A small network was trained on made-up records. Each row is its average activation on records with the value named, seen along a few directions.
Values that are neighbours, or in one group, have similar rows; names and order tell nothing.
In the rows, 500 means zero.
Strong random noise was added to every row along 10 fixed directions; ignore it. To show where, here is one row again and again, with new noise each time:
[593 610 565 481 528 537 658 363 620 620 504 430 496 271 395 579 493 593
 525 611 454 575 559 573]
[359 473 492 339 475 713 517 513 412 456 602 731 417 512 352 458 774 329
 369 599 243 493 424 569]
[586 379 421 691 532 369 425 597 477 583 383 455 444 668 492 373 323 568
 600 375 533 451 456 408]
[363 601 507 444 586 728 309 602 603 635 449 290 156  63 434 425 703 639
 546 443 475 622 646 490]
[702 456 465 501 569 378 424 579 630 658 641 542 438 565 173 358 460 661
 631 532 636 363 426 307]
[522 392 548 344 543 549 556 469 617 517 635 438 490 662 336 390 713 598
 352 642 428 573 305 535]
[445 437 474 422 351 734 673 501 592 410 319 585 348 249 603 681 676 346
 313 548 278 610 621 501]
[337 736 572 336 485 572 383 446 494 512 661 469 498 271 330 552 582 613
 483 451 588 547 511 689]
[656 274 551 572 771 472 619 569 700 681 590 506 444 553 539 351 733 745
 502 727 459 515 454 373]
[535 563 560 488 450 564 608 451 532 503 482 452 511 568 517 586 613 491
 391 522 420 547 529 540]
[522 472 451 622 603 503 460 638 508 619 489 714 390 336 514 487 518 544
 625 488 525 386 626 373]
[374 760 614 575 627 701 535 500 317 643 507 513 502 824 670 508 743 393
 429 518 423 471 531 568]


Gapa, 20 values:
z14: [502 471 518 459 376 425 457 318 372 405 489 231 563 406 231 400 360 416
 613 451 185 598 454 694]
z1: [428 335 411 619 502 475 380 668 419 451 397 537 372 463 626 379 377 486
 522 351 514 466 528 433]
z7: [585 251 434 554 440 369 230 698 506 384 557 400 413 811 385 288 586 537
 444 320 462 481 394 351]
z5: [427 378 506 667 605 551 457 495 306 444 405 544 532 393 648 481 532 397
 607 440 249 485 657 481]
z13: [796 531 532 602 479 234 652 400 608 542 644 691 702 382 289 626 245 606
 633 554 628 354 561 431]
z20: [414 351 450 544 542 481 265 632 433 448 487 501 399 446 531 381 566 488
 614 418 408 434 572 413]
z3: [759 542 575 535 598 440 512 550 734 628 628 437 459 396 437 538 706 641
 568 584 572 477 642 296]
z10: [634 507 512 515 495 521 616 479 502 494 469 386 420 755 626 506 600 453
 400 584 478 522 467 396]
z12: [546 586 701 633 710 539 451 494 493 594 558 179 513 330 664 476 809 696
 598 562 334 554 795 495]
z8: [438 547 483 471 539 538 424 457 304 457 663 491 479 476 532 438 658 447
 476 585 308 527 534 643]
z16: [628 275 467 410 351 336 538 520 638 311 594 649 648 637 439 539 529 465
 448 559 544 382 420 364]
z18: [506 554 576 526 584 541 424 576 481 490 579 282 423 659 617 452 731 594
 409 474 526 529 558 442]
z15: [457 274 567 479 431 235 304 587 419 211 652 374 770 700 560 454 570 690
 440 280 563 481 472 553]
z9: [418 442 511 534 576 431 400 541 572 519 485 481 579 538 611 459 388 620
 527 467 708 555 392 543]
z17: [673 455 509 475 518 528 447 631 566 506 598 445 370 536 471 410 704 555
 461 542 480 436 595 295]
z6: [415 651 344 506 505 662 542 478 413 637 328 699 281 172 460 528 205 267
 660 554 541 427 545 450]
z19: [510 398 542 375 558 353 600 393 444 397 718 493 676 677 561 393 586 602
 375 680 450 608 323 668]
z4: [415 525 591 419 632 511 512 393 366 452 738 638 707 640 457 408 698 429
 494 675 327 506 379 728]
z11: [627 464 558 663 584 408 387 613 463 483 634 495 471 504 531 447 761 518
 653 468 345 418 736 369]
z2: [461 520 370 508 599 535 354 687 563 664 462 607 342 609 388 376 321 523
 624 422 823 372 381 283]
Gapa is arranged as a line.
List every value one step from z15, in the order listed.
Answer: z5, z12
List every value one step from z16, in the order listed.
Answer: z20, z11
List every value one step from z10, in the order listed.
Answer: z6, z19
List every value one step from z9, in the order listed.
Answer: z3, z4

Gef, 15 values:
n14: [372 722 551 393 461 625 375 464 443 481 535 391 473 405 443 558 638 429
 498 456 480 544 573 563]
n10: [470 455 583 568 687 473 592 377 562 564 547 519 611 219 499 472 456 655
 564 626 422 631 474 716]
n12: [431 583 489 335 554 588 331 637 677 583 638 567 363 265 338 475 638 658
 492 488 750 441 508 406]
n8: [444 622 501 379 264 496 432 529 450 327 519 467 507 627 498 604 569 378
 373 397 523 519 505 542]
n1: [592 483 465 467 500 467 558 610 531 496 639 800 497 602 482 563 563 481
 462 551 645 319 525 292]
n13: [419 654 515 447 469 496 434 534 575 488 519 561 533 291 623 690 523 535
 518 473 710 488 621 523]
n2: [604 364 475 527 478 657 528 577 676 574 324 294 244 532 451 394 637 468
 437 503 348 601 503 326]
n6: [457 385 515 501 503 469 349 552 473 435 517 345 465 496 463 380 533 571
 534 396 439 522 494 488]
n11: [601 612 552 510 470 461 541 499 568 501 499 345 503 542 669 617 570 598
 430 491 639 520 607 465]
n7: [402 295 522 449 530 334 497 572 555 301 632 733 713 383 691 612 587 651
 457 519 616 485 539 553]
n3: [481 488 386 482 453 367 347 540 402 474 564 597 487 487 351 417 267 531
 599 389 657 394 419 498]
n5: [441 346 512 381 490 495 538 361 495 407 547 431 570 395 350 424 465 527
 465 575 337 576 383 660]
n4: [459 652 558 574 564 504 411 542 391 541 610 499 501 594 521 472 614 561
 516 420 489 456 552 553]
n15: [581 763 580 492 466 584 631 480 527 556 580 679 512 431 537 739 571 457
 456 559 602 391 692 402]
n9: [544 372 489 537 546 399 170 670 532 516 532 126 387 651 382 249 573 701
 585 313 605 509 449 356]
Gef is arranged as a line.
Going along Gef from n10 by way of its neighbour n2, in what order are n8, n6, n3, n5, n9 met?
Answer: n3, n8, n9, n6, n5
List every value one step from n14, in the order listed.
Answer: n13, n7
List every value one step from n15, in the order listed.
Answer: n1, n4
